A small network was shown many inputs. Here are its activations along a few directions, one row for each input.
Each table varies a few parts of the input and shows all the possible inputs, shuffled.
Descriptions start from the smaller parts, as in this example, which fits no table here: ring(8) and (point or line(11) or (values(3) and line(4))).
Shared parts are said once, and a part with two or three values counts as separate values.

Other details of the inputs shift rows strongly along two fixed directions, in all tables alike. That doesn't count.

Table:
r1: [  5 -50  -9   6 -29  22   7 -29  20 -13 -21]
r2: [ -6 -51 -12  12 -20   9   0 -18  23  -4 -28]
r3: [  1 -51 -11   2 -24  20   7 -27  24 -15 -20]
r4: [ 11  66  27 -16  23   9   8  36 -28  23  87]
r5: [-17 -48  -8   9 -11  -7   8 -11  -9   4 -54]
r6: [-19 -47   6   5  -1 -12  -2 -21   0  -7 -51]
r7: [ -5 -56  15 -27 -22  16  10 -39  14  19 -15]
r8: [ 20  50 -34 -17   9 -28  -9  12 -10   8   1]
r9: [-36  36  72  72  22  66  33  69 -29 -10  83]
r10: [ -8 -50 -11  10 -22   6   6 -16  26 -13 -29]
r11: [ -1 -51  14  -4 -12   7  -9 -19  20  -8 -37]
r12: [-15 -43   1  17  -7  -8  -2 -23  16 -11 -44]
r13: [ 33  51 -15 -25   9 -22 -24   4   6  -1  12]
r14: [-25 -59   1 -13  -6 -13  15 -31  -4  17 -25]
r15: [ 20  47 -41 -23   8 -19  -3  -1  -3 -11  20]
r16: [  4 -50  -9  14 -21  14   0 -21  21   1 -29]
r17: [ -4  75   9  -8  33   7   0  47 -41   3  55]
r18: [-53  38  64  83  35  51  35  65 -53  -1  69]
r19: [ 34  52 -18 -16   7 -24 -22   3  11  -3  13]
r20: [-11 -46   3  11 -15  -1  -8 -20  30 -15 -34]
r21: [-20 -58  11 -32 -16   9   9 -34  20  13 -13]
r22: [-44  42  81  81  32  52  21  67 -21 -16  81]
r23: [  6 -51   1   4 -26  13   1 -11   8   5 -41]
r24: [  5  44 -18 -50  17 -32   2 -13 -20  24  21]
r25: [ 31  41 -25 -41   4  -8 -18   8  -6   6  15]
r26: [ 41  45 -31 -10  -2 -11 -14   3   1   9  17]
r27: [ 37  52 -21  -5   8 -25 -20   1  14  -3  15]
r28: [ 16  32 -16 -52   9 -26  -7   2   2  18  40]
r29: [-14 -40  -4  32  -5 -16   2 -27  11  -8 -48]
r30: [ 14  55 -22 -16  21 -40 -17   2 -14  -1  -2]
r31: [-18 -44 -12  18 -13  -7   9 -16  -3   4 -52]
r32: [-19 -41  -1  22  -6 -14   0 -25   7  -9 -49]
r33: [  4 -49  15  -1 -17   8  -9 -21  16  -6 -38]
r34: [ 22  47 -38 -10  12 -25  -9   6  -7   5  11]
r35: [-21 -50  -8  -3  -8   1   4 -20 -10   0 -46]
r36: [ 21  49 -38 -13  10 -28  -3   7  -3  -4  10]
r37: [  6 -47  -3  12 -28  13   1 -16  13   5 -39]
r38: [ 34  47 -28 -20  -1 -15 -13  11   1   9  10]
r39: [ 26  33 -14 -50   8 -21  -7  -1   0  23  40]
r40: [-18 -47 -19  11 -14   2  14 -29   4 -15 -34]
r41: [-16 -45 -16  21 -13  -7  14 -21   4  -8 -43]
r42: [-10 -52 -14   1 -23  15   6 -24  26 -20 -19]
r43: [-33  41  90  66  26  61  18  63 -35  -8  74]
r44: [-10 -43  -2  26  -6 -10   0 -25  20 -11 -43]
r45: [-62 -53 108 114   1  85  36  34 -10 -15  29]
r46: [ 12  36 -20 -47  17 -34  -2  -1 -12  21  31]
r47: [-11 -51  11  -6 -11   1 -10 -16  22 -13 -36]
r48: [  1 -52   0   1 -22  11   1  -9  11   3 -40]
r49: [ 22  42 -28 -43   6 -14 -19  11  -4   1  17]
r50: [  9  43 -16 -56  16 -26   0 -10 -11  22  27]
r51: [ 36  43 -24 -38   0  -7 -18   5  -9   8  14]
r52: [-15 -49   8   0  -2  -6  -4 -19   9  -9 -46]
r53: [-47  37  72  65  22  60  28  76 -34  -4  75]
r54: [ 23  51 -17 -27  11 -27 -25   8   8  -6  13]
r55: [ 38  53 -17 -13   2 -22 -22   1   7  -1  12]
r56: [ 18  54 -20 -21  19 -34 -19   5  -5  -3   4]
r57: [ 40  46 -30 -13  -5 -14  -8   5   4   0  17]
r58: [ 26  44 -28 -31   4 -22 -14  20  -3   4   9]
r59: [-84 -59  98  91  10  80  48  54 -37  -6  16]
r60: [ 24  40 -11 -60   6 -13  -6 -11   1  24  35]
Description of these inputs: line(5) and (values(2) or line(4) or line(6)).
Changing only the line(5) part turns r49 into r25. The same change can be made to r22. Which row results?
> r27
Changing only the line(5) part turns r16 into r34. The same change can be made to r11. Which row results?
> r52
Which other rows agree with r30 in the line(5) part? List them by row number.
> r5, r6, r14, r18, r24, r29, r31, r32, r35, r40, r41
Change only the values(2) part in r50. List by row number the other rows that result.
> r46
Change only the line(4) part in r54. List by row number the other rows that result.
> r20, r22, r47

Table:
r61: [-42 -73  66  67 -12  55  14  11   3 -14 -26]
r62: [10 22 -7 17  0  8  0 19 -3 -8 14]
r63: [  3  26  -9  16   4   5   3  12  -6 -12  15]
r64: [ -4  25  -8  13   9  -4   4  21 -17  -2   5]
r65: [  4  16  19 -18   6   8  -1   6   1   8  31]
r66: [ -3  25 -11  17   7  -3   7  13  -6  -6  16]
r67: [-17  15  17 -24  20  -8   3   7 -21  13  18]
r68: [ 25 -57 -46 -11 -35 -15 -14 -39  28  -3 -78]
r69: [ 10  24   9  13   6   2 -11  16   4 -11  13]
r70: [ -4  26  -6  18  12  -9   8  11 -20   4   7]
r71: [ -19 -112  -30  -35  -31  -15    9  -65   17   13  -86]
r72: [  5  15   2 -15   0  13   9   9  -7  11  33]
r73: [  3  26   8  13  10   0  -7  10   2 -15  13]
r74: [ 20 -17 -29 -57 -10 -35 -17 -38  17  12 -29]
r75: [ 14  14   2 -11  -7  21   5   8   3   8  39]
r76: [-3 25  6 14 13 -8 -4 10  2 -9 14]
r77: [-59 -74  66  70   0  37  25  -1  -6  -8 -25]
r78: [ -5  14   2 -18   6   5  11   9 -18  13  27]
r79: [ 50  44 -69 -57   2 -71 -38 -23  15   1 -38]
r80: [ 14  15  19 -14  -1  15  -5   5  11   5  37]
Changing only one part turns r80 into r75. The same change can be made to r61. Which row results?
> r68
What is each input in this table made of?
> values(2) and (line(4) or line(6))

Table:
r81: [ -8  -3   3 -22   2   4   9  -1 -14  13  14]
r82: [ -2  23   8  -6   9   8   6  19 -13   4  33]
r83: [ 25 -32 -35 -20 -25 -13 -11 -33  27   1 -42]
r84: [-19  31  39   2  21  19  16  27 -27  13  56]
r85: [-24 -13  24  38   6  13   6  15  -9 -11 -14]
r86: [ 21 -34 -21 -11 -22  -9 -11 -31  26  -2 -36]
r87: [ 16 -22 -39  -5 -13 -35 -13 -31  18  -4 -58]
r88: [-27 -43  27  17  -8  28  17  -1   3   1   1]
r89: [-16 -11  22 -15   4  13   9   1 -10  11  13]
r90: [-26 -32  28  37  -1  24   9   4   3 -13  -8]
r91: [ 18   6 -10  -3  -8  -2  -6  -5  10   1  -1]
r92: [ 17  -9 -19 -29  -9 -18  -9 -22  16   5 -10]
r93: [  8 -47 -18 -28 -19 -13  -9 -36  25   3 -38]
r94: [ 19 -11 -13 -10 -12  -5 -12 -15  17  -1 -18]
r95: [ 36  72 -35 -21  14 -35 -19   7  -1  -4  21]
r96: [ 26  55 -41 -11  11 -37 -15   6  -5  -1  -4]
r97: [-10  34  14  27  14  14   8  28 -14  -8  32]
r98: [ -6  -1   3  26   5  -6   0   4  -3  -7 -15]
r99: [-23 -16  39  41  -1  44  18  25 -11  -6  20]
r100: [ 28  21 -38 -59  -1 -36 -12 -25   3  20  -1]
r101: [ 23  51 -26 -10   9 -23 -12   5   0  -5  14]
r102: [-32 -75  33  14 -16  30  13 -13  13  -3 -24]
r103: [-26 -73  19  -9 -14  15  11 -28   8   9 -28]
r104: [ 22  23 -43 -10   2 -35 -14  -5  -1  -3 -27]
r105: [-4 12 28 18  3 25  3 24 -6 -4 23]
r106: [  2 -25 -13   0 -10  -7  -7 -17  16 -12 -33]
r107: [-25  -3  24  38   6  26  15  22 -13 -12  15]
r108: [-15 -18  22   9  -2  17  10   2   1   3  12]
r109: [ 26  98 -19 -48  28 -24  -6  25 -27  21  66]
r110: [-23  42  40  49  27  19   8  47 -29  -8  36]
Changing only one part turns r97 into r96. The same change can be made to r95. Which row results?
> r98
What is each input in this table made of?
> line(5) and line(6)
A walk changes only the line(5) part. It starts at r85 and steps to r106. List the rest of the walk in order.
> r105, r102, r89
Change only the line(6) part in r105. List by row number the other rows that result.
> r83, r86, r91, r94, r99

Table:
r111: [ 26  84 -17 -31  22 -35 -18   6  -8   3  33]
r112: [ 10 -59 -26 -28 -24 -21 -16 -37  37  -2 -50]
r113: [ -2  -8   6 -24   5  -9  -3 -20   6   6  -1]
r114: [-26 -38  52  22  -7  56  19  13  -2   1  20]
r115: [ 11  -6   0  -4 -14  15  -5  -5   9  -2  -5]
r116: [-37 -46  53  57  -3  35  25  15 -15   3 -10]
r117: [  8 -57 -25 -19 -27 -21  -6 -44  19  14 -66]
r118: [  5 -14 -37  -5  -6 -21 -10 -15   4 -11 -46]
r119: [-15 -43  16  30 -11  11   2  -2  18 -13 -25]
r120: [-19  -9  15  26   1  17  26   7 -16  14  21]
r121: [-18  31  19   1  22  12   7  36 -31  -3  37]
r122: [ 33  29 -35 -53   6 -47 -25 -27   9   4  -7]
r123: [ 43  41 -56 -25   0 -48 -31  -8  22  -6 -17]
r124: [-13   7   9  21   4  14  16  15   2  -4  35]
r125: [ 36  96 -40 -36  24 -42  -9   2  -9   6  53]
r126: [ 22  49 -13 -12  16 -30 -14  -1  -1  -5   9]
r127: [-15 -61 -32  -6 -21  -4  14 -34  10  -4 -43]
r128: [-10  26  30  -1  16  12  12  25 -24  22  38]
r129: [-24  -3  17  27   8  16  11  23 -19 -12  -1]
r130: [ -8 -11   7   7  -6   4  -3   2  15  -5  -6]
r131: [-17 -23  29  12   1  13  10   7 -14  15   2]
r132: [ -9  47   7 -19  23   4   5  32 -28   5  42]
r133: [-27  -6  44  16   9  30  12  26  -2   0  35]
r134: [ -2 -10  19  37  -6  32   2  13   1 -12   1]
r135: [ 33  14 -38 -24 -15  -8  -3 -17  12   3   8]
r136: [  1 -32  16   0 -14  26  -1  -3   7  -2  -1]
r137: [  2   9  27  28  -1  31   5  24  -6 -10  19]
r138: [ 11 -12 -45 -36 -12 -29 -12 -26   9  -2 -47]
r139: [ -1 -57 -13  17 -19  -9  -1 -29  13   5 -62]
r140: [  1  64  13  22  28  -6  -6  24 -16  -8  36]
What is each input in this table made of?
> values(5) and (point or line(5))
Changing only the values(5) part turns r129 into r116. The same change can be made to r118. Which row results?
> r139
Change only the values(5) part in r127. List by row number the other rows that result.
> r120, r124, r125, r135
Which other rows agree with r126 in the values(5) part? List them by row number.
> r111, r113, r122, r125, r140
Change only the values(5) part in r136. List by row number the other rows that result.
> r112, r121, r122, r131
